These are the activations of a small network on made-up records, seen along a few directions, one row for each record.
Here are examples, each followed by its value of one field, B.
Other fields move the rows too, some of them a lot.
Strong random noise was added to every row along 8 fixed directions; ignore it. To show where, here is one row again and again, with new noise each time:
[-208 -289 -595   65 -321 -267   -2  -10   49 -606  243 -117 -328  431
  171 -100  571 -219 -330 -508  -85]
[ -29 -587 -203  192  -30 -162 -259  270  -27  238   32  552   15   76
  574  -66  169 -423   24 -363  246]
[ 366  450  153 -137  -47   88 -260  153  282  246  361 -169  160 -130
 -350 -287   31  247   90  116 -259]
[-277    1 -250   58  326   70 -132 -423  278 -106 -100  -54 -211   38
 -356  129   13  -56  191  120   34]
[-512 -470 -391  -49 -290 -220  117 -318  160 -520 -192  102 -247  458
  -98  102  333 -385   41  -53 -218]
[ -49 -638  -22    1   33 -317  275 -259  316  -81 -198  -75  -72  495
 -141 -206  440  215    3   61 -178]
[ 149  272 -275 -434  -26  505 -458  -36  354  214  219 -180 -156 -312
 -497   99   66 -509  342  261  -24]
[-172  -49   39 -530 -395 -208  488 -499   17 -442 -332 -464 -110  -70
   51  337  242 -391  174  290  -44]
[  12  362  404  -43  103  -36  -90  -70  139  260  -65  108  222 -393
 -199  170 -361   11  381  449  -47]
[-113   -8  -41 -172  452   74  115 -709  188   74 -368 -288 -115 -142
  -93  170   -1  -15  281  185  257]

[  93   30 -202   62   10  160 -473  176  -88  412  130  466  176   14
  461 -400  -16 -133  -20 -537   37] -> b9
[-234 -264  -36  426  316 -299 -144   52    2   29  -31  430    6   69
  257    6  -21   68  -27 -175  116] -> b6
[  33  -93  333  380   48 -388  397  170   80 -292   79 -196  -44  126
 -314   79   -8  579 -177  323 -118] -> b12
[ 306 -265 -275   27  245   16   98  192  -49  -11  177 -382 -264   -1
  217  -14  399  112 -281 -259  370] -> b1
[-340  436  -97  436  327  129 -458 -139   37  -36  110  424   95  105
 -177 -169 -337  192   38 -192 -175] -> b11
[ 132  341  518   60   75 -177   30  176  104  252   28   64  275 -222
 -316  -14 -303  478  182  446 -227] -> b9
[  34 -710 -399   50  168   97  -32  265  521 -164  257 -300 -542  115
 -716  281  511 -275   63  417   85] -> b7
[-262  554 -137 -345 -331  289 -251 -328  -41 -121  -42   92  188  166
 -119 -211 -150 -219  198 -189 -450] -> b11
[ 325 -252   75   60  -59 -164  -49  509   64  231  262   74   96   79
  125 -251  254  165 -111 -107  -51] -> b1
[ -53  243 -159 -341 -633  247 -129  114  -83 -184  119   29   37   32
  -32  -44  -40 -473   83  -84 -289] -> b12
[-133   80  173  416  -30 -425  156  205 -209 -183   25  193  117  304
   65 -166 -124  595 -340 -209 -176] -> b10
[ 289   70  413 -240   -7  122   10   49 -145  524 -187  155  368  -73
  210 -188 -193  138  198   80  -14] -> b1
[-253 -223  -78  289  610 -446  353 -400  111 -315 -191 -321 -272    4
  -11  246  183  368  -56   63  298] -> b6
[ -16 -274 -273  286   80 -188  377  124 -302 -509   49 -342 -477  -27
  357  366  205  -59 -457 -267  487] -> b2
[-512  -10   55  260 -289 -244  -33  162  178 -435   58  356  -30  167
 -507  240 -177 -164  220  360 -457] -> b7
[ 256 -360  268 -479 -244  -16  286  -16   83  270 -269 -157   88 -103
   98   85  133 -240  267  334   55] -> b8
[-224   21  -33  307  228 -290  117 -304  165 -216  -61  -19  -49  322
 -173 -145    9  529  -93 -101 -136] -> b8
[ -11  -44   93 -316  423   87  219 -422  -90  185 -436 -301 -170 -577
  131  603 -135 -267  325  408  612] -> b9
[ 199 -171 -114 -153  387  436 -206 -110 -140  486 -172   63 -117 -504
  400  305 -184 -522  261  -24  704] -> b12
[-158  433  123 -204   30   22   11 -492 -132   85 -266  -10  219 -342
  391   97 -306 -221  260  -48  173] -> b4
[ -26 -502   89 -178 -380   70   94  159  134  143 -179  218   27  283
 -266  -36   29 -164   83  254 -290] -> b5
[ 203 -202  205  335   71  -86  -70  591 -108  329  145  322   45 -303
  206  189 -231    7  -86   73  286] -> b5
[-304 -316 -437  274  510   39 -190 -297  425 -143   27   15 -394  174
 -488  138  185  -23   79  100  101] -> b4
[ 173  -23  289  -87 -115   82  255  118   33   75  -85 -147   52  109
 -342  -48 -101  241   -8  313 -171] -> b2
[  13  -11  155  135  174  -73  -38 -124  144  194  -62  178  112   53
  -69 -104 -129  274   77   65  -40] -> b8
[-161   34  123  129  -69 -217  304 -155  -53 -231 -184  -76   64  388
 -216 -194  -27  551 -234  -27 -343] -> b10
[  42  298 -129  142  -51 -292   10 -156   94 -285  246 -244   43  329
   45 -456  243  525 -262 -441 -263] -> b4
[ 231  508   40 -253  206  393   54 -412 -155  172 -144 -412   23  -71
   -7 -163 -208  270  -39 -162  152] -> b2
[ -81 -300  276  259  231 -333  314  -68  -34  -97 -184   19   10    1
   79  206   -1  218    6  259  121] -> b11
[  48 -564 -103   48  328  472 -195   84  240  454 -189  281 -181  211
 -523    8  -30 -104  149  311   20] -> b3
[ 136 -168 -269   14   72  672 -529  482   85  469  167  375 -140 -133
 -372  106 -188 -480  130  159  106] -> b3
[-328 -222  313  166 -830 -844  364  579 -255 -575   98  427  159   51
  450  254  100 -295 -126   88 -377] -> b6
[ 240 -222  327 -209 -119  145  237  -20   59  298 -246  -32  194  358
 -301 -299   -1  347    7  247 -320] -> b3
[ 393  493   15 -788 -256  507   55 -269 -262  250 -159 -543   86 -410
  249  -22   -3 -304    1  -96  167] -> b10
[ 224  570  461 -231 -174  209  -39 -127   -6  394  -89   67  466  -46
 -152 -346 -412  376   87   91 -324] -> b5
[  68 -191 -240  337  570  -41 -157 -201  104  129   78   19 -100  268
  126 -291  174  358 -133 -447  242] -> b7

Here are new rows. What is B for each?
[ -73  323   13 -355 -446   37   14  -49   38 -133    2  -91   58 -146
  -52   89  -74 -307  170  115 -200] -> b8
[ 293 -537  106  167  154  -25  111   96 -256  514 -231  306  233  375
  706 -516   29  306 -218 -581  247] -> b2
[-772  -41  -81  583   -1 -380  -69 -171  -59 -445 -163  687  -30  249
   10  243 -360  -24   24  -60 -150] -> b8
[-224  443 -574 -172 -221  257 -440 -172  185 -335  303  -94 -199   90
 -307  -89  118 -347   39 -262 -249] -> b4
[ -29  -50  -91    1 -185   54   84   41 -311  -67  -99   92  -11  164
  350  -61  -86  -89 -171 -343  102] -> b2
[-142 -264  -22  353  109 -106 -300  176   93  245   10  655   81  132
  158 -122 -144  -46   73 -172    1] -> b8
[  47  231  141  109   -1 -109    0   57   48   17   98  -49   65 -150
  -35   18 -156  196    7   73  -15] -> b8
[ 454 -105  369 -126  -45 -217  136  240  341  222  202 -269   98   -9
 -366 -147  273  349   61  397 -195] -> b4
[ 183 -372 -346  423  596  267 -151  125  -35  254   61  -14 -257  159
  -11 -107   34  317 -293 -300  408] -> b3
[ -83  228  356   42  110  -45  323 -293  -40  -17 -295 -176  144   78
 -303  -31 -231  553  -90  258 -191] -> b10
[ 178  -23  -48  -68  189  -22   34   95 -220  128   19 -167 -122 -576
  469  384    5 -265  -21   17  613] -> b9
[ 173   97  -86 -169 -277   74   48  193 -118  -67  153 -238  -97 -170
  139   92   59 -172 -177 -118  119] -> b5
